These are the activations of a small network on made-up records, seen along a few directions, one row for each record.
After each row come some of the record's fields: Vala, Tum, Nirug, Nes, Malu, Vami, Zofab, Bipi.
A field that a record lacks is left out.
The largest differences between rows may come from other fields.
Strong random noise was added to every row along 2 fixed directions; ignore it. To show where, here is one row again and again, with new noise each time:
[ -43  103 -161   51  110   15  -25   16  -62 -225   41  -83   80  338
 -122  -49   89  -66  178]
[ -76  -11 -164 -238  -75  -53  214  -12   32  240  -74  269 -554 -413
 -330  -64  306 -185 -736]
[ -56  -37 -182 -212    1  -65   35   -7   -5  108  -12   10 -242  -30
 -278 -124   93 -205 -325]
[ -60  156 -139   77   57   43  138   16  -37 -160   -9  153 -164   35
 -142   25  298  -19 -127]

[ 154  291   69  265 -161   83   94  106  -73 -349  -88 -227  -92  216
 -156  204  147   47  106] : Vala is w1, Tum is y3, Nirug is t2, Nes is g2, Malu is s2, Vami is p2, Zofab is j1, Bipi is v3
[-102  126  -15  -89  -89    8    1  165 -115  -30  110 -347  221  200
    0   58   -3   38  143] : Vala is w1, Tum is y1
[  35   79  -15  245  -90    9   49 -226 -101 -184   -5  198 -242 -127
  232  -18  124  193 -253] : Vala is w1, Tum is y3, Nirug is t2, Nes is g2, Malu is s2, Vami is p2, Zofab is j1, Bipi is v2
[ -44   22   84  -31 -261 -241 -103  176   66  117 -209   43   14   60
 -342 -175   62   -1 -151] : Vala is w1, Tum is y1, Nirug is t1, Nes is g1, Malu is s1, Vami is p2, Zofab is j1, Bipi is v3
[ 132 -184 -120 -332   15  131 -227  222  111  167   92 -473  329  150
 -105  -93 -480  -96  148] : Vala is w2, Tum is y1, Nirug is t2, Nes is g1, Malu is s5, Vami is p1, Zofab is j2, Bipi is v1
[ -91 -246  144   73  -99 -273  -66  -85   62  279   28  328 -223 -248
   62 -211  102   28 -168] : Vala is w1, Tum is y2, Nirug is t2, Nes is g2, Malu is s2, Vami is p2, Zofab is j1, Bipi is v2
[ 168  167  -87   32 -134  385  504   77   84   50  -15  280 -387 -741
   32  266  263  251 -695] : Vala is w2, Tum is y1, Nirug is t2, Nes is g1, Malu is s5, Vami is p1, Zofab is j2, Bipi is v1
[ -77   37  171  132  146  246  174  155  -22 -103   43  -11  -22 -168
  -70  367  113   81   -6] : Vala is w2, Tum is y3
[ 303  109  -27  130  185  -10 -110 -196 -133 -441  117 -118  105   91
  400  -48 -249  265 -196] : Vala is w2, Nirug is t2, Nes is g2, Malu is s2, Vami is p2, Zofab is j1, Bipi is v2
[-179   20   59  141  155  123   14  -32  -51   -7   80  286  -65 -249
  105  154  259   68   59] : Vala is w1, Tum is y3
[  25 -237  135    7  139   53  140  215  160  275  -11  171 -217 -327
   -2  -14  176  -28  -62] : Vala is w2, Tum is y2, Nirug is t1, Nes is g2, Malu is s3, Vami is p2, Zofab is j2, Bipi is v1
[-130  -45   78   13  195  370  233  -71  245  122  122   66 -140 -421
  201  455   51  176  150] : Vala is w2, Tum is y3, Nirug is t3, Nes is g2, Malu is s4, Vami is p2, Zofab is j2, Bipi is v1
[ 127  107  -37  -65   89  228   57  134  -35 -144   60 -182 -173  104
 -106  407  134  133  229] : Vala is w1, Tum is y3, Nirug is t2, Nes is g2, Malu is s2, Vami is p2, Zofab is j1, Bipi is v3
[   7 -237    2  -40   92  -84 -404  -34   -9  151  140   23  271  269
  143 -162 -172 -161  243] : Vala is w1, Tum is y3, Nirug is t1, Nes is g2, Malu is s3, Vami is p2, Zofab is j1, Bipi is v3
[  17 -350   -7   40  144   39  -10  -15  138  -30  100  232 -104 -177
  276 -120  -15  -49  -86] : Vala is w2, Tum is y3, Nirug is t1, Nes is g2, Malu is s3, Vami is p2, Zofab is j1, Bipi is v3
[-207 -345  -58 -254  -47 -145 -100  -68   -1  324   86  -56 -137 -235
  -85 -244 -191 -201  -27] : Vala is w1, Tum is y3
[-194    8   70 -304 -211 -328    7   53  113  339 -250  185  -76 -135
 -141 -295  131 -320   44] : Vala is w1, Nirug is t2, Nes is g1, Malu is s5, Vami is p1, Zofab is j2, Bipi is v1
[-127 -404 -132 -184  263  -29 -223  -40   87  -44  217 -213  214  104
   89 -168 -404 -103  243] : Vala is w2, Tum is y3
[  70   77   72  435  133 -108  -98 -212  159 -338   68  232  142 -106
  239    8  289  181  173] : Vala is w1, Nirug is t3, Nes is g2, Malu is s4, Vami is p2, Zofab is j2, Bipi is v1
[-182 -364  115 -362  -45  -92 -275  -35   58  190   35  -66   98   85
  -48  -88 -222  -84  399] : Vala is w1, Tum is y3, Nirug is t1, Nes is g1, Malu is s1, Vami is p2, Zofab is j1, Bipi is v2
[ -25   -2  159  104  -67 -101   21  -11   -2  120   56  490 -274 -300
   84  -23  313  180 -250] : Vala is w1, Tum is y2, Nirug is t2, Nes is g2, Malu is s2, Vami is p2, Zofab is j1, Bipi is v2
[  13  171  -85    7  -96   50  187   86   72  240  -57  258 -281  -12
 -265  -37  240 -173  -89] : Vala is w1, Tum is y3, Nirug is t1, Nes is g2, Malu is s3, Vami is p1, Zofab is j2, Bipi is v1
[ 210 -117 -208 -525 -200   57  -94 -122  -59  118  -39 -424  -24  133
 -267 -164 -321 -293 -529] : Vala is w1, Tum is y3, Nirug is t2, Nes is g1, Malu is s5, Vami is p1, Zofab is j1, Bipi is v3
[  49   -2  -45  359   68  137  223 -217   16 -275   34  407  -10 -178
  211  190   42  395  -63] : Vala is w2, Tum is y3, Nirug is t1, Nes is g1, Malu is s1, Vami is p2, Zofab is j1, Bipi is v2
[ 113  241   75   33  -71  259  177  275 -247 -272   94 -310   89  101
 -172  250  163  153  151] : Vala is w1, Tum is y1
[-173 -463  131 -282  197  164 -202 -175  240  318  190 -126   36 -241
  215   -7 -348  -58   43] : Vala is w2, Tum is y3, Nirug is t3, Nes is g2, Malu is s4, Vami is p2, Zofab is j1, Bipi is v3
[-113  -77  -32   48  180 -128 -440   92   31   86    3 -152  430  584
   81  -71 -150 -209  724] : Vala is w1, Tum is y3, Nirug is t1, Nes is g2, Malu is s3, Vami is p2, Zofab is j2, Bipi is v1
[  19  -26  -47  -15   97  118  198  108  -34 -155   35   14 -104  -85
 -186  116   31   39 -228] : Vala is w2, Tum is y3
[ 107   38  -46  383   -1   32  -48  -52 -186 -439  -21  176  114  158
  271   91  130  187  269] : Vala is w1, Tum is y3, Nirug is t3, Nes is g1, Malu is s6, Vami is p2, Zofab is j1, Bipi is v2
[-149   47   35  -83  -80   81  226  -37 -111   92   -2  373 -398 -436
 -123   25  297   23 -417] : Vala is w1, Tum is y3
[-182 -101  176  172   47  -10 -168 -103  223   48  128  396  112 -134
  162   99  196   65   56] : Vala is w1, Tum is y3, Nirug is t3, Nes is g2, Malu is s4, Vami is p2, Zofab is j1, Bipi is v3
[-108  211  205   52   61 -208  364  157   25   35 -201  245 -135 -230
 -172  142  354 -111 -280] : Vala is w2
[-193  396  131  409  -84  -22  134  -33  -11   38 -133  467 -216  -74
   78  165  341  178  -41] : Vala is w1, Tum is y3, Nirug is t2, Nes is g2, Malu is s2, Vami is p2, Zofab is j1, Bipi is v3
[  94  -77 -135  -77  -99 -211 -242  -18 -146  -27 -113  125   -4  225
  -66 -266  -77  -98 -212] : Vala is w1, Tum is y3, Nirug is t3, Nes is g1, Malu is s6, Vami is p2, Zofab is j1, Bipi is v2
[ -47  -43    9  -75   43 -333   67 -144  -97   19  -21  108   54 -123
   71 -131  -65 -118 -205] : Vala is w2
[ -52  -76   77 -190   94  131   31  141    2  225  100 -144  -96 -177
 -204   79 -177 -101 -199] : Vala is w2, Tum is y3
[ -98 -169  -98  -27  188  -29 -264  -34   -1  -91  127 -170  249  196
  105 -222 -346 -100  106] : Vala is w2, Tum is y3
[-174   42  102   25 -159 -114  161  -12    5  217 -110  339 -394 -467
 -236 -116  278  -72 -726] : Vala is w1, Tum is y3
[-189  -72  180 -105   76  160  171  270   83  210   38  -39  -47 -210
 -223  297   56 -104   36] : Vala is w2, Tum is y3
[  17  226   51  222   -1  263  447  -77  -63  -55 -241  385 -207 -159
 -115  383  565  154 -305] : Vala is w1, Tum is y3, Nirug is t2, Nes is g1, Malu is s5, Vami is p2, Zofab is j1, Bipi is v3
[ -35  -15 -137  128  175  -11 -163  -62  -77 -152  122 -248  276  384
  -53   13 -121  -64  467] : Vala is w1, Tum is y3
[-141  107  133   65    5  196   88  -25  136  143   31   98 -120 -288
  109  151  280  214  -22] : Vala is w1, Tum is y1, Nirug is t3, Nes is g2, Malu is s4, Vami is p2, Zofab is j2, Bipi is v1
[  -1 -210   -3 -626  -12  -34   96  363  114  621  -21 -329 -156 -140
 -215  280 -122 -365   -3] : Vala is w2, Tum is y2, Nirug is t1, Nes is g2, Malu is s3, Vami is p2, Zofab is j2, Bipi is v1
[ 199 -182 -107  -39    3 -100  -71  -43  -21   13   26    2 -107  -24
   95 -243  118  -35 -293] : Vala is w1, Tum is y2, Nirug is t1, Nes is g2, Malu is s3, Vami is p2, Zofab is j1, Bipi is v3
[-129 -208  -34 -199  100   28 -163  -17  -13  150  135  -63  -43 -153
  -26   -4  -60 -175   56] : Vala is w1, Tum is y3

Which values does each new row have?
[  76 -120 -160  -59   78  114 -145   41  132  -74   28 -232  279  125
    3  -10 -367 -105  269] : Vala is w2, Tum is y3, Nirug is t2, Nes is g1, Malu is s5, Vami is p1, Zofab is j2, Bipi is v1
[ -26   63  -64  262   17   71  248  -84  -29 -106  116  202 -119 -371
  142  236   57  135 -244] : Vala is w2, Tum is y3
[ -90  106    0  154  130  251   72   18   81 -330  -54  -26  269  330
  162  -31  -79   65  492] : Vala is w2, Tum is y3, Nirug is t2, Nes is g1, Malu is s5, Vami is p1, Zofab is j2, Bipi is v1
[ 101  154  -50 -176 -289 -388  -26 -197  -26   95 -205   38   37   65
 -165 -507  -70 -327 -354] : Vala is w1, Nirug is t2, Nes is g1, Malu is s5, Vami is p1, Zofab is j2, Bipi is v1
[ -58   16  -60  103   88 -213 -295 -103 -147 -150   76 -174  390  447
   47 -418 -153    1  199] : Vala is w1, Tum is y2
[ 340 -254  -96 -294   66  138 -139   38 -249  -72   -5 -461   68  179
  -41   48 -468  -39 -263] : Vala is w2, Tum is y3, Nirug is t3, Nes is g1, Malu is s6, Vami is p2, Zofab is j1, Bipi is v2
[ 304 -140 -107   -8  346 -180 -160 -358  -75 -186   23   59 -117  -50
  263 -207 -209  178 -563] : Vala is w2, Nirug is t2, Nes is g2, Malu is s2, Vami is p2, Zofab is j1, Bipi is v2
[ -14  -74  111   99 -175 -204  -36 -152  -74  121  -42  244 -151   98
 -106 -226   -2  -49 -274] : Vala is w1, Tum is y3, Nirug is t2, Nes is g2, Malu is s2, Vami is p2, Zofab is j1, Bipi is v2
[-115 -254  -24 -202  161   41  -69   75  332  146   37 -129    4  -75
  -36  179 -111  -82  116] : Vala is w2, Tum is y3, Nirug is t3, Nes is g2, Malu is s4, Vami is p2, Zofab is j2, Bipi is v1
[  78 -476  -96 -555  -26  -70 -368 -187  -62  367  216 -600   26  211
  -28 -275 -730 -223   88] : Vala is w1, Tum is y3, Nirug is t2, Nes is g2, Malu is s2, Vami is p2, Zofab is j1, Bipi is v2
[  59  252  -59  153  -65 -215  207 -204 -199 -217  -66  258  -86  -87
  -33 -103  307   45 -413] : Vala is w1
[ 105 -245   94  -55  203  322  151  239   95  -27   98 -208  -62 -109
   41  321  -20  -57  339] : Vala is w2, Tum is y3, Nirug is t1, Nes is g2, Malu is s3, Vami is p2, Zofab is j2, Bipi is v1
[   6 -308  -83 -199 -217 -299 -208 -225 -127  364  -90  345 -276 -253
   -6 -441 -171 -204 -641] : Vala is w1, Tum is y3, Nirug is t3, Nes is g1, Malu is s6, Vami is p2, Zofab is j1, Bipi is v2
[ -15   55   37  246  103 -305  -78 -385  -97  -54   20  471  -69 -361
  188 -413  198   71 -436] : Vala is w1
[-214 -213  -33  -53   68 -202 -243   -7    3  355   57 -125  218   54
  -96 -177 -141 -116  200] : Vala is w1, Tum is y1
[ -42  296  143  249  -68  191  223  174 -156 -267  -16  -72   91   97
 -191  357  273   49  296] : Vala is w1, Tum is y3
[  28  102 -126  333  -57   62  273  -57  -54  -89   90  173 -196 -417
  120  154  241  173 -295] : Vala is w1, Tum is y1
[ -24 -394  -23 -165  104  -17 -186 -191  199  -56  120 -207  144   77
  222 -157 -331  -56 -104] : Vala is w2, Tum is y3, Nirug is t3, Nes is g2, Malu is s4, Vami is p2, Zofab is j1, Bipi is v3
[ 201  -22   -6  152   41  128  262  -82  -59 -235    3   52 -225   -8
    8  165    1  195 -373] : Vala is w2, Tum is y3, Nirug is t2, Nes is g2, Malu is s2, Vami is p2, Zofab is j1, Bipi is v2
[  97  104 -117   25   94  201  159   89 -134 -187  126 -221  -49  -17
   33  195  185  172  -87] : Vala is w1, Tum is y1
[ 114   45  -65  211  305  -61  -48 -103  -61 -456   46  -57  173   25
  215 -123  -81  152   14] : Vala is w2
[ 118 -224   37 -216 -135 -190  128  128   18  155  -15 -253 -103  104
 -185  -12 -225 -109 -102] : Vala is w2, Tum is y2, Nirug is t2, Nes is g2, Malu is s2, Vami is p2, Zofab is j1, Bipi is v2
